These are the activations of a small network on made-up records, seen along a few directions, one row for each record.
Each row is followed by the record's values for the fields Gal, Sal, Fis, Tef.
A field that a record lacks is left out.
The largest differences between rows may come from other fields.
(in the rows, 500 means zero)
Strong random noise was added to every row along 4 fixed directions; ignore it. To show where, here is one row again and again, with new noise each time:
[544 396 517 578 721 527 445 426 398 339 702 616 556 314 390 462 461 582
 526 285 512 598 742 551]
[739 620 440 456 479 443 404 594 434 486 386 526 435 564 558 743 299 626
 494 642 709 467 527 586]
[349 596 601 488 387 492 586 443 585 505 503 546 517 428 404 459 583 445
 447 526 430 605 457 661]
[346 518 487 443 582 570 454 454 385 469 517 499 600 415 280 577 491 645
 440 439 837 534 690 828]
[440 672 561 435 346 467 519 482 570 550 403 535 496 472 435 574 490 507
 427 619 567 567 453 754]
[555 513 480 507 544 503 493 541 426 435 510 512 489 515 470 603 439 570
 508 513 617 502 557 516]

[229 551 499 436 450 566 554 462 534 571 423 378 625 542 359 524 613 579
 443 662 763 373 526 719]  Gal: h1 / Sal: b1 / Fis: d3
[201 411 499 480 472 593 641 539 428 512 513 371 516 607 385 432 664 411
 503 398 544 514 420 424]  Gal: h2 / Sal: b1 / Fis: d2
[360 376 442 530 596 587 664 615 374 386 573 382 530 649 431 558 582 498
 551 474 623 444 502 272]  Gal: h2 / Sal: b1 / Fis: d5 / Tef: m1
[530 502 420 443 444 529 440 543 460 629 385 446 469 590 570 510 495 506
 459 517 587 443 396 454]  Gal: h2 / Sal: b2 / Fis: d4
[554 607 565 482 455 410 397 412 614 513 469 543 518 400 501 511 424 536
 500 598 463 486 581 724]  Gal: h2 / Sal: b1 / Fis: d2
[352 484 502 454 481 559 580 528 430 497 514 503 506 500 388 495 559 446
 456 367 560 635 475 565]  Gal: h2 / Sal: b1 / Fis: d1
[444 441 500 493 570 548 479 434 480 512 575 568 557 377 434 397 544 484
 455 330 481 602 567 576]  Gal: h2 / Sal: b1 / Fis: d1
[697 497 449 484 610 463 323 517 381 457 495 542 470 459 499 624 297 613
 537 416 658 512 670 625]  Gal: h1 / Sal: b1 / Fis: d2
[452 455 488 496 611 501 410 465 431 441 535 441 552 476 408 540 448 602
 547 471 665 424 684 631]  Gal: h2 / Sal: b1 / Fis: d2
[600 644 510 472 344 454 586 539 669 584 392 548 496 540 626 550 502 446
 441 736 407 490 331 472]  Gal: h1 / Sal: b1 / Fis: d3
[550 449 422 465 550 556 409 484 433 588 479 531 514 463 522 453 498 536
 438 392 579 517 501 508]  Gal: h2 / Sal: b2 / Fis: d4
[584 552 485 494 401 447 566 663 432 442 420 429 355 701 571 670 421 456
 562 586 501 492 365 321]  Gal: h2 / Sal: b2 / Fis: d5 / Tef: m2
[449 460 421 472 537 515 440 590 354 479 421 308 475 689 467 646 440 607
 573 574 780 311 550 469]  Gal: h2 / Sal: b2 / Fis: d2
[457 330 450 582 649 589 594 492 487 453 634 483 581 499 529 376 635 496
 515 449 432 425 510 219]  Gal: h2 / Sal: b1 / Fis: d4
[592 603 531 458 481 440 378 459 493 490 483 598 485 383 453 568 374 546
 466 458 548 610 598 752]  Gal: h2 / Sal: b2 / Fis: d5 / Tef: m1
[347 472 541 522 523 567 628 444 548 482 593 558 591 404 409 395 640 457
 443 445 444 587 504 526]  Gal: h1 / Sal: b1 / Fis: d3
[347 542 583 508 461 524 658 469 568 447 566 560 553 425 390 465 602 439
 459 495 436 625 490 591]  Gal: h1 / Sal: b1 / Fis: d5 / Tef: m2
[539 473 451 505 478 513 506 520 553 587 439 440 509 584 613 466 532 489
 507 602 475 370 411 358]  Gal: h1 / Sal: b1 / Fis: d4
[515 556 553 519 492 437 512 480 573 427 519 500 515 480 490 550 465 523
 538 617 469 463 560 562]  Gal: h2 / Sal: b1 / Fis: d5 / Tef: m2
[443 461 405 475 469 575 587 641 381 535 414 369 462 716 521 594 543 509
 499 557 675 407 368 307]  Gal: h1 / Sal: b2 / Fis: d3
[850 512 436 507 545 415 358 581 440 472 465 562 389 531 662 624 278 532
 556 483 470 506 521 392]  Gal: h2 / Sal: b1 / Fis: d2
[545 477 541 573 538 487 564 504 502 399 595 559 476 466 508 483 511 473
 532 467 369 553 507 381]  Gal: h1 / Sal: b2 / Fis: d5 / Tef: m2
[668 487 540 559 486 411 372 444 563 528 507 537 416 458 638 404 430 451
 568 461 250 475 484 407]  Gal: h1 / Sal: b2 / Fis: d2
[679 471 457 544 555 485 470 476 593 529 516 548 530 470 656 450 495 529
 496 603 395 401 481 341]  Gal: h2 / Sal: b1 / Fis: d4
[451 576 551 470 428 520 527 384 657 612 494 627 584 332 486 370 592 457
 378 514 398 604 456 681]  Gal: h1 / Sal: b1 / Fis: d4
[525 599 581 516 336 452 533 417 710 618 449 576 480 435 612 363 587 403
 443 621 226 520 328 490]  Gal: h1 / Sal: b2 / Fis: d4
[489 475 505 526 554 503 586 571 436 378 552 478 490 554 449 597 469 508
 557 494 555 518 552 447]  Gal: h1 / Sal: b1 / Fis: d5 / Tef: m2
[296 424 508 518 548 543 563 488 478 456 546 379 563 554 408 464 597 509
 545 508 567 403 552 471]  Gal: h2 / Sal: b1 / Fis: d2
[733 664 538 473 395 346 315 498 554 526 370 521 392 507 597 639 280 555
 547 646 492 455 525 672]  Gal: h1 / Sal: b2 / Fis: d2
[428 450 526 531 622 498 432 435 438 395 596 479 552 423 380 499 478 586
 548 430 589 471 699 617]  Gal: h2 / Sal: b2 / Fis: d5 / Tef: m2
[475 568 501 458 454 464 453 500 529 524 420 431 514 545 485 578 455 552
 511 631 616 408 530 628]  Gal: h2 / Sal: b1 / Fis: d2
[612 523 395 459 434 529 576 656 458 558 386 459 442 681 623 623 481 488
 467 618 587 455 319 290]  Gal: h2 / Sal: b1 / Fis: d3
[538 493 383 426 549 564 423 567 349 547 426 473 511 554 466 620 433 610
 443 469 802 482 535 571]  Gal: h2 / Sal: b2 / Fis: d3
[820 566 415 473 513 464 407 577 469 532 422 597 447 510 639 645 323 570
 469 561 577 515 485 477]  Gal: h1 / Sal: b1 / Fis: d3
[486 564 514 493 481 471 525 508 557 477 465 456 542 534 486 586 474 551
 519 671 587 407 540 577]  Gal: h1 / Sal: b1 / Fis: d5 / Tef: m1
[366 365 485 522 592 558 512 524 344 431 584 431 480 538 402 458 541 477
 553 286 540 535 555 414]  Gal: h2 / Sal: b2 / Fis: d2
[372 505 436 457 516 569 507 533 424 528 428 378 565 599 416 597 532 625
 475 620 816 354 535 581]  Gal: h1 / Sal: b2 / Fis: d3

Which values does each new row have?
[615 458 457 499 532 516 453 470 538 577 511 578 516 432 598 404 505 467
 456 429 394 535 464 425]  Gal: h2 / Sal: b1 / Fis: d4
[414 494 489 462 455 511 480 535 425 529 450 425 456 575 458 521 499 479
 511 443 570 505 467 524]  Gal: h2 / Sal: b2 / Fis: d2
[506 477 456 488 673 556 454 484 379 402 573 549 599 402 352 611 431 671
 473 445 797 522 734 704]  Gal: h1 / Sal: b1 / Fis: d5 / Tef: m2
[466 583 504 480 427 469 553 547 557 501 415 411 516 609 507 615 485 535
 522 726 602 376 472 533]  Gal: h1 / Sal: b1 / Fis: d5 / Tef: m1
[497 573 504 464 498 464 466 543 444 439 444 442 493 555 421 680 389 596
 539 597 719 451 603 679]  Gal: h1 / Sal: b1 / Fis: d5 / Tef: m2
[492 544 466 472 518 526 488 492 507 523 459 490 572 494 466 569 491 603
 456 619 687 426 552 618]  Gal: h1 / Sal: b1 / Fis: d3
[588 654 613 518 389 405 520 420 699 501 501 641 503 363 543 475 479 454
 464 627 287 587 472 636]  Gal: h1 / Sal: b1 / Fis: d5 / Tef: m2
[602 397 477 525 693 530 293 364 421 503 621 634 559 264 454 373 434 580
 476 223 509 587 720 644]  Gal: h1 / Sal: b2 / Fis: d4
[604 583 432 439 488 520 450 478 581 620 388 532 585 474 560 565 469 621
 407 703 687 398 503 647]  Gal: h1 / Sal: b1 / Fis: d4
[456 565 521 484 364 510 629 535 592 571 441 513 485 551 549 475 585 402
 448 589 396 541 318 428]  Gal: h1 / Sal: b1 / Fis: d3
[804 683 444 371 457 404 233 510 466 588 333 613 450 421 543 713 202 633
 434 540 730 571 604 880]  Gal: h2 / Sal: b1 / Fis: d2
[785 430 477 568 723 435 285 484 349 339 628 604 456 376 505 582 260 621
 596 308 532 546 774 529]  Gal: h1 / Sal: b2 / Fis: d5 / Tef: m1
[422 556 562 510 423 457 596 549 527 433 478 432 462 591 465 581 499 465
 560 607 486 478 468 502]  Gal: h1 / Sal: b1 / Fis: d5 / Tef: m2
[663 429 496 581 601 448 446 556 396 364 582 503 411 535 550 558 380 511
 618 408 426 494 577 320]  Gal: h1 / Sal: b2 / Fis: d5 / Tef: m1
[364 404 537 518 610 541 490 422 442 435 635 535 556 371 361 392 548 479
 509 268 475 612 640 596]  Gal: h2 / Sal: b1 / Fis: d2
[689 491 496 532 529 464 469 558 422 433 539 592 397 486 558 549 391 471
 531 377 405 622 493 397]  Gal: h1 / Sal: b2 / Fis: d1
[418 589 571 473 425 453 551 494 558 458 485 496 502 490 429 555 492 475
 505 569 497 547 514 650]  Gal: h2 / Sal: b1 / Fis: d5 / Tef: m2
[503 484 471 501 511 527 494 443 596 582 483 498 573 471 565 417 574 529
 456 602 484 398 472 470]  Gal: h2 / Sal: b1 / Fis: d4
